Each row below holds a small network's activations on one input, seen along a few directions.
In each table, some parts of the input vary, and every possible input appears once, in random order.
A made-up example of a description, with smaller parts first: one of 8 places around a ring, together with either a single point or (one of 2 separate values, together with one of 4 places along a line) or one of 11 places along a line.
Shared parts are said once, and a part with two or three values counts as separate values.
In the rows, 100 means zero.

Other details of the inputs vary at random and push rows far along three fixed directions, the same in every table; ignore that.

Table:
R1: 113 156 121  70  89 126 126  83 122  80  58  94  68
R2: 122 169 111  57  77 112 132  72 113  64  78  82  57
R3:  95  35 126 175 121  37  84  76 126  94 111 114 110
R4:  90  51 121 170 112  18  66  77 100  75 113 140 130
R5: 144 146  66 124 129  99 128  65 124  75 145  60 123
R6: 123 161 120  60  73 114 122  64 120  77  79  77  67
R7: 133 123  80 118  96 106 150  60 126  73 142  64 135
R8: 132 118  91 120  93 106 142  48 133  84 139  55 143
R9: 134 115  76 124 105 105 162  63 134  76 134  66 130
R10:  68  83 172  93  57  37  65  86  93  64  39 158  54
R11:  97 109  71  64 120 137  63 156  61 124  72 115  67
R12:  84  85 176 101 100  23  50  93 103  81  69 147  46
R13: 141 127  71 119 140 102 135  56 147  92 145  61 122
R14: 131 139  64 138 131 101 141  66 127  86 135  56 113
R15:  90  28 154 166  93  59  93  85 125  88  87 137 128
R16:  80 113  74  67 108 137  61 152  67 137  59 100  57
R17: 138 178  92  73 116 109 117  84 119  76  84  84  48
R18: 108 120  86 111  89  91 137  48 121  81 128  71 148
R19:  83  92  85  49  89 147  84 148  62 122  59 113  68
R20: 115 148  82 135 115  80 129  57 123  95 144  51 125
R21:  85  92  87  47  85 148  82 146  62 127  56 110  70
R22:  96  44  54 105 106 132 109 147  77 130 135  93 139
R23: 122 190 103  61 107 110 106  64 126  82  84  62  49
R24:  92  70 169 103  66  54  82  93 107  80  42 143  43
R25: 105  51  49 106 143 117  85 145  82 140 140 100 130
R26:  80  54  75  92  96 122  96 135  70 145 145  81 157
R27:  85  90  93  39  81 144  81 152  73 135  68 104  66
R28: 121 117  91 124 112 118 151  68 133  81 114  79 135
R29: 137 186 100  53 115 108 107  73 121  72  90  83  47
R30:  66 104  94  28  72 133  65 141  61 133  71 108  87
R31:  75  60  54  95  95 122  94 133  67 127 139  96 159
R32: 131 118  83 119  94 102 150  51 128  78 136  56 139
R33:  89  95  88  46  81 145  87 161  72 129  81 116  63
R34: 119 155 105  69  87 121 132  76 114  69  64  93  62
R35:  83  61  69  99  93 123 101 145  70 139 153  99 149
R36:  85  90  95  47  83 151  72 144  68 135  58 109  74
R37:  89  28 152 167  94  57  95  86 120  89  85 138 126
R38:  79 117  76  33 115 115  51 144  61 127  84 120  74
R39: 132 185 105  53 114 108 103  68 128  77  90  74  50
R40:  90  55  67 115 111 147 104 148  85 136 131 105 153
R41:  85  51  61 111 117 144 108 149  80 129 123  97 152
R42:  77  81 180 100  59  33  80  96  90  67  55 153  45
R43:  78  53  67  93  96 118 104 138  65 139 143  83 153
R44:  97  27 138 166  88  55  96  72 113  86  89 133 122
R45:  78  81 178 107  57  40  78 100  94  71  65 155  51
R46: 101  42 125 181 131  49  81 100 112  87 103 142 124
R47:  61 120  85  37 103 118  44 138  62 140  74 103  69
R48:  82 111  75  63 105 127  65 160  69 141  69  92  48
R49:  91  70 164 103  72  52  88  97 104  70  42 148  40
R50: 129 112  85 124 101 119 144  52 133  89 119  69 140
R51:  74  66  61 106 129 110  75 133  72 150 151  75 141
R52:  76  52 125 181 107  17  69  73  97  78 110 131 124
R53:  93 106  84  58 133 139  67 158  78 131  77 122  74
R54:  85 123  82  49 110 117  58 160  51 124  94 106  64
R55: 110 169 127  51  70 101 126  69 111  82  83  81  63
R56: 121 168 114  56  77 112 129  70 114  66  76  81  56
R57: 126 136  64 142 133 109 135  64 121  85 126  65 121
R58:  86  94  83  52  88 149  85 151  62 121  66 116  70
R59:  73  83 173 102  52  41  63  92  97  71  52 166  59
R60: 109 124  83 113  92  90 141  50 122  72 132  74 146
R61:  71 102 103  31  75 132  77 150  59 135  84 102  76
R62:  93  48  54 114 106 144 103 139  74 131 130 101 146
R63:  88  53  64 110 116 144 106 149  79 130 124 101 150
R64:  85  57  51 116 137 131  76 131  82 146 124  86 136
R65:  85  39 138 179 129  51  77  85 126  98  97 128 120
R66: 136 126  71 123 142 111 127  54 139  92 134  71 129
R67:  98  41 138 164 122  12  78  78 110  82 130 138 120
R68: 111 172 124  53  73 100 130  77 108  70  86  91  58
R69: 100 161 127  52  66 100 105  61 114  81  67  93  74
R70: 141 129  68 122 143 109 131  60 132  86 131  81 125
R71:  94  42  64 100 102 135 100 138  83 145 128  83 145
R72:  83  97  96  37  74 138  74 146  60 132  74 102  68
R73: 108 119  89 110  87  93 134  46 123  87 130  72 148
R74:  90  28 157 165  93  59  89  85 123  90  85 136 128
R75: 122 194  97  74 105 109 110  77 107  73  84  69  43
R76: 121 165 113  60  73 117 124  81 113  70  83  88  59
R77:  77  88 161 135 100  53  59 108 110  90  36 145  48
R78: 134 117  80 121  99 112 154  71 132  82 136  73 127
R79:  85  43 136 156 116  16  62  67 114  86 114 137 129
R80:  75  62  56  98  91 124  91 135  69 130 141  98 159
R81:  76  54  66  93  99 117 105 140  64 134 144  88 148
R82:  94  49  57 112 105 145 102 139  77 135 131 104 147
R83: 121 166 113  72 128 118 105  81 134  90  76  97  64
R84: 124 157 109  61  80 115 136  74 122  79  69  82  55
R85:  80  87 155 137 108  57  64 111 100  82  46 148  51
R86: 126 144  70 138 117  95 128  58 128  91 138  45 122
R87: 134 123  86 120  91 108 146  62 130  80 145  73 135
R88:  68  76  46 115 117 105  70 130  66 146 133  82 149
R89:  85  78 171 118  77  71  81 107 108  73  44 160  55
R90:  84  53 136 187 110  14  82  80  98  81 124 122 114
Description of these inputs: one of 6 places along a line, together with either one of 6 places around a ring or one of 9 places along a line.
Q: The inputs of R3 and R51 match in every part but the place on the line of 6. If R48 is changed in the same way as R3 into R51, which row does it become?
A: R20
Q: The inputs of R11 and R54 match in every part but the place on the line of 6. If R34 is changed in the same way as R11 into R54, which row does it become?
A: R42
Q: A walk changes only the place on the line of 9. It starts at R33 and steps to R78. List the rest of the walk in order.
A: R22, R9, R49, R84, R24, R27, R71
Q: Which other rows does R89 become when the place on the line of 6 takes its other values? List them by row number.
A: R45, R62, R76, R78, R80

Table:
R91:  71  81 125 102  87  86  54 134  68 100  55 141  69
R92: 111 152 105  91 118  93  97  96 108  89  91  97  60
R93: 114 101  94 124 118  73 105  66 113  77 125 102 123
R94: 109 143  98  82  90 102 100  84  99  77  79  97  73
R95:  96  94  66  60  89 147 117 138  72 124 105  78  99
R96:  98 142 106  98  98 106 111  92 110  93  69  84  64
R97: 114 127 112  69  80 114 107  77 117  90  77 100  81
R98: 110  91 113 133  97  98 121  65 133  92 111  99 135
R99: 111 132 110  74  92 111  96  73 113  92  72  93  79
R100: 119 101  93 135 124  64 106  74 116  83 130  94 106
R101: 118  99 111 128 108  81 125  85 117  78 130 102 114
R102: 112 137 108  67 109 101  94  77 113  88  79  99  80
R103: 123  94 103 115 104  78 124  82 113  77 134 100 108
R104:  85 102  58  68 101 144  96 125  71 125  94  82 111
R105:  93 103  65  82 117 152  87 138  86 148 104  73 102
R106:  85  59 136  88  69  76  68 143  64  96  66 145  49
R107: 116  90 119 124 110  87 126  80 130  87 123  97 121
R108:  85 148 115  56  64  73  95  72  93  94 107  76  84
R109:  82  14 132 147  99  54  53 113  92 116  84 132  92
R110: 122 122 118  70  79 112 117  86 114  91  85  91  68
R111:  90 108  67  52 115 155  95 139  86 136 107  95 120
R112:  96  70  55 118 123 121 107 124  87 124 152 100 166
R113: 100  94 105 137  93  93 131  69 122  83 104  97 133
R114: 116  89 105 114 107  82 116  65 128  84 119 104 130
R115: 122  83 111 116 105  80 124  76 126  84 127  96 117
R116:  73  35 122 143 114  58  56 122  79 104  99 150 117
R117: 108 150 101 102 100 100 103  98 105  86  81  89  60
R118:  71  16 136 146  83  69  88 129  83 104  87 137 106
R119: 103 130 106  74  78 109 120  81 107  83  72  99  80
R120:  97  66  59 128 145 115  94 125  97 141 145  78 150
R121:  91 103  55  77 106 137  98 132  75 130  98  71  92
R122: 110 100 100 146  95  86 125  73 119  76 118 103 134
R123: 114 142  95  91  96  95 101  91 101  83  84  87  56
R124:  98 101 102 143 104  91 122  66 120  84 100  89 131
R125:  99 109  55  61  92 146  99 135  70 119 109  90 107
R126:  78  66 139  98  72  84  70 150  67  99  64 146  56
R127: 107  96 111 139 108  94 111  61 129  93 107  93 132
R128:  91  64  61 118 138 123  93 117  95 135 140  88 169
R129: 113 138 104  66  94  97 106  85 107  78  92 112  76
R130: 116 137 106  77 116  94  95  86 117  95  85  89  61
R131:  59 117  62  53  87 129  83 136  57 152 139  61 134
R132:  77  53 156  90  73  92  63 140  82 112  54 146  56
Q: Describe the family of inputs behind these rows.
A: one of 2 separate values, together with either a single point or (one of 4 places along a line, together with one of 5 places around a ring)
Q: The inputs of R106 and R126 match in every part but the choice among 2 separate values. If R109 is changed in the same way as R106 into R126, which row does it become?
A: R105
Q: The inputs of R94 and R91 match in every part but the choice among 2 separate values. If R114 is changed in the same way as R94 into R91, which row does it become?
A: R111
Q: A walk changes only the place on the line of 4. It starts at R115 and steps to R114. List the rest of the walk in order.
A: R102, R130
Q: Which other rows does R121 become when the choice among 2 separate values takes its other values? List them by row number.
A: R96
Q: Which other rows does R132 become when the place on the ring of 5 takes its other values? List them by row number.
A: R101, R107, R118, R126

Table:
R133: 103  78  77  72 111 145  93 149  78 125  98 104  93
R134:  94  97  56  79 134 121  75 151  69 135 125  89  91
R135:  84  62 131  95  97  97  67 122  96 111  56 139  74
R136: 104 125  76  93 100 138 121  98 107 114 106  66 113
R137: 110 148 118 101 119  75  88  68 125  90  79  90  68
R138: 105 102 120  99  76  78 109  87 103  82  94 101  78
R139:  97  88 102 112  94  85 109  84 104  89 122 107 137
R140: 112  99 100  92  94  93 117  87 108  90 127  95 116
R141:  73  75 127 105  79  87  75 128  78  97  60 135  74
R142: 113 103  94 111 110 110 117  89 117  88  99 105 115
R143:  97 125 122  86  78  92 103  75 110  90  77  92  77
R144:  91  60 106 147  88  67 105  83  98  88 117 108 136
R145:  93  65 106 121 102  85 103  82 109 106 129  98 149
R146: 112  98  83 114  97 115 125 107  97 107 122  83 112
R147: 112 176  82  74 119 111  92  90 103  87  88  88  68
Q: Describe the family of inputs behind these rows.
A: one of 3 separate values, together with either a single point or one of 4 places along a line
Q: The inputs of R134 and R137 match in every part but the choice among 3 separate values. If R133 is changed in the same way as R134 into R137, which row does it become?
A: R135
Q: List by row number the other rows that have the choice among 3 separate values in common with R147.
A: R139, R141, R142, R144
Q: Which other rows does R144 become when the choice among 3 separate values takes its other values? List them by row number.
A: R138, R143

Table:
R148: 109 138  99  79 111 114  97 104 105  97  75  97  62
R149: 121  76  68 164 134  86 127  74 123  96 158  78 162
R150: 108 105 135  79  82  95 101  94 109  83  67 126  65
R151:  66  33  56 105  98 141  87 158  57 154 126  92 157
R152: 113  83 112 155 111  54 112  70 121  79 128  99 116
R153: 112 168  87  28  88 164 119 117  97 104  66  81  57
R154: 100 133 124  89 102  88  87  83 113  88  62 109  62
R155: 110  77 143 164 103  27 102  58 127  61 106 122  98
R156: 114 106  89  94 100 119 128  78 118 100 122  86 134
R157: 122 141  70  97 121 116 124  86 112  93 125  72 108
R158: 121 102  60  92 105 135 141  97 106 106 148  69 148
R159: 114  49 107 190 126  54 110  66 128  83 129 104 141
R160:  90 127 112  68  67 111 104  98  91  95  74  97  73
R161:  83  40  51 109 130 133  72 164  60 151 129  99 135
R162: 109 107  83 110  85 113 132  90 104  95 119  78 120
R163: 107 149  68  62 116 144 101 104 100 117  95  71  90
R164:  58  28 101 102 103  85  36 162  53 138  96 137 105
R165: 111 119 114 120 112  80 103  64 125  84  98  96 100
R166:  95 113 126 102  95  68  85  85 104  89  86 108  76
R167: 112 164  93  54 102 120 102 106  97  93  84  89  54
R168:  65  49  80  73  85 142  69 179  47 146  82 116  96
R169:  56  35 159 107  89  45  23 138  70 106  43 173  54
R170: 114 149  68  87 119 120 119  81 112 100 124  66 117
R171: 107  63 115 140  84  68 121  76 111  79 123 107 130
R172:  91 106 170  94  69  69  88  78 116  71  39 138  50
R173: 100 122 125  98  96  70  90  81 109  83  86 107  76
R174:  93 111  91  69  79 117 110 104  88 104 103  88 106
R175:  99 106  95  68  87 120 108 104  96 105 106  94 110
Q: Describe the family of inputs behind these rows.
A: one of 2 separate values, together with either one of 6 places around a ring or one of 8 places along a line
Q: Which other rows does R152 become when the place on the line of 8 takes its other values? List them by row number.
A: R148, R149, R155, R157, R159, R161, R167
Q: Which other rows does R166 become when the place on the line of 8 takes its other values? List them by row number.
A: R154, R163, R164, R165, R169, R170, R173

Table:
R176:  97  70 123 132 108  62  75  94 105  87  83 134  93
R177:  89  65 116 132  96  61  92  97  92  89 102 116 104
R178:  94  98  59  69  93 147 105 139  70 123 111  84 110
R179:  96  98  96  90 110 116  93 125  93 108  88 112  94
R180:  99  89 100  83  91 124  98 123  91 114  90 105  86
R181: 101  82  80  93 105 137 102 126  89 117 100 105 115
R182:  89  89 101  80  81 116  99 114  85 108  95 109 108
R183:  98  71  93 111 122  99  87 110  97 113 107 103 111
R184:  88 108 109  78  85 102  93 124  81 100  81 111  72
R185:  81 130  67  47 101 139  80 137  66 130 107  88 100
R186: 115 160 106  71  91  95 113  58 122  82  96  81  85
R187:  97  59  90 157 119  74  92 102  99 103 134 107 136
R188:  96 101  90  82 116 116  85 122  87 109  85 108  87
R189:  95  82  74  98 104 103  91 117  83 120 121  86 115
R190: 125 145  90  97 110 113 138  75 128  88 117  71 100
R191: 118 139  66  71  96 146 141  80 114 107 131  57 134
R192:  94  59 120 146 103  65  99 101 105  89 104 126 110
R193: 121 126  77 111 106 110 144  75 120  94 139  59 130
R194:  91  95  91  97 102  98  83 121  82 115 112  93  98
R195: 119 107  92 161 111  67 131  51 127  73 149  76 144
R196: 129  98  98 156 106  82 147  50 139  67 130  87 136
R197: 122 127  61 119 110 105 136  67 114  90 144  59 139
R198: 100  90  66  71 114 151  95 137  86 131 104  89 111
R199: 119 139 137 121 102  60 107  55 133  65  90 102  67
R200:  86 102 111  65  77 109  89 114  85  99  76 116  85
R201:  95  74  98  95  84 112 100 120  86 114 102  99 103
R202:  94  77 130 130 113  64  70  98 104  96  90 126  88
R203: 102  50  90 148 117  72  93  96 105 107 132 101 134
R204:  84  73 141 111  85  62  86  95 103  93  90 127  98
R205:  90 121 125  50  97 116  72 134  88 109  48 124  39
R206:  91 104 119  65  75 106  86 121  84 101  68 110  57
R207: 103  49  93 143 113  94 102 102 106 100 116 113 140
R208:  85  90  82  92 105 105  82 117  83 125 126  92 124
R209:  92 112 123  53  82 114  79 129  86 104  51 121  36
R210: 118 167 112  84 110 101 103  77 119  76  78  97  62
R211:  91  74  76  88  97 124 102 116  89 124 125  88 139
R212:  98  79  69 101 120 117  98 122  87 125 124  85 117
R213: 125 149 115  72  95 123 120  77 126  84  74  92  69
R214:  80  69  94 133 107 108  91 102 102 124  96  89 129
R215:  82 104 111  72  86 103  89 118  85 104  86 115  90
R216: 100  83  74  95 122 116  83 120  92 125 111  95 112
R217:  95  71 123 132 100  57  80  95 101  85  87 130  87
R218:  81  73 134 114  89  56  81  89  95  86  86 131  97
R219:  98  78  92 100  94 120 103 122  88 109  97 110 103
R220: 124 172  53  63 118 148 137  91 108  99 115  56  94
R221:  80  97 146  88  76  56  64  93  91  82  57 142  60
R222:  93  54 108 137 103  65  94  97  96 100 118 103 118
R223: 111 146 145  89  85  62 112  44 131  62  78 101  68
R224: 107 160 137 121  87  83 121  36 142  62  52  92  72
R225: 121 143  95  87  83 120 138  76 113  80 100  79  94
Q: The inputs of R225 and R201 match in every part but one. If R195 is changed in the same way as R225 into R201, which row does it become?
A: R194
Q: The inputs of R203 and R217 match in every part but one. If R214 is changed in the same way as R203 into R217, which row does it become?
A: R224
Q: Describe the family of inputs behind these rows.
A: one of 2 separate values, together with either a single point or (one of 4 places along a line, together with one of 6 places along a line)
Q: A walk changes only the place on the line of 6. It starts at R210 and steps to R176. List the rest of the walk in order.
A: R188, R179, R207, R181
Q: A walk changes only the place on the line of 4. It starts at R202 and steps to R199. List the rest of the walk in order.
A: R194, R208
Q: Which other rows does R208 become when the choice among 2 separate values takes its other values? List them by row number.
A: R185
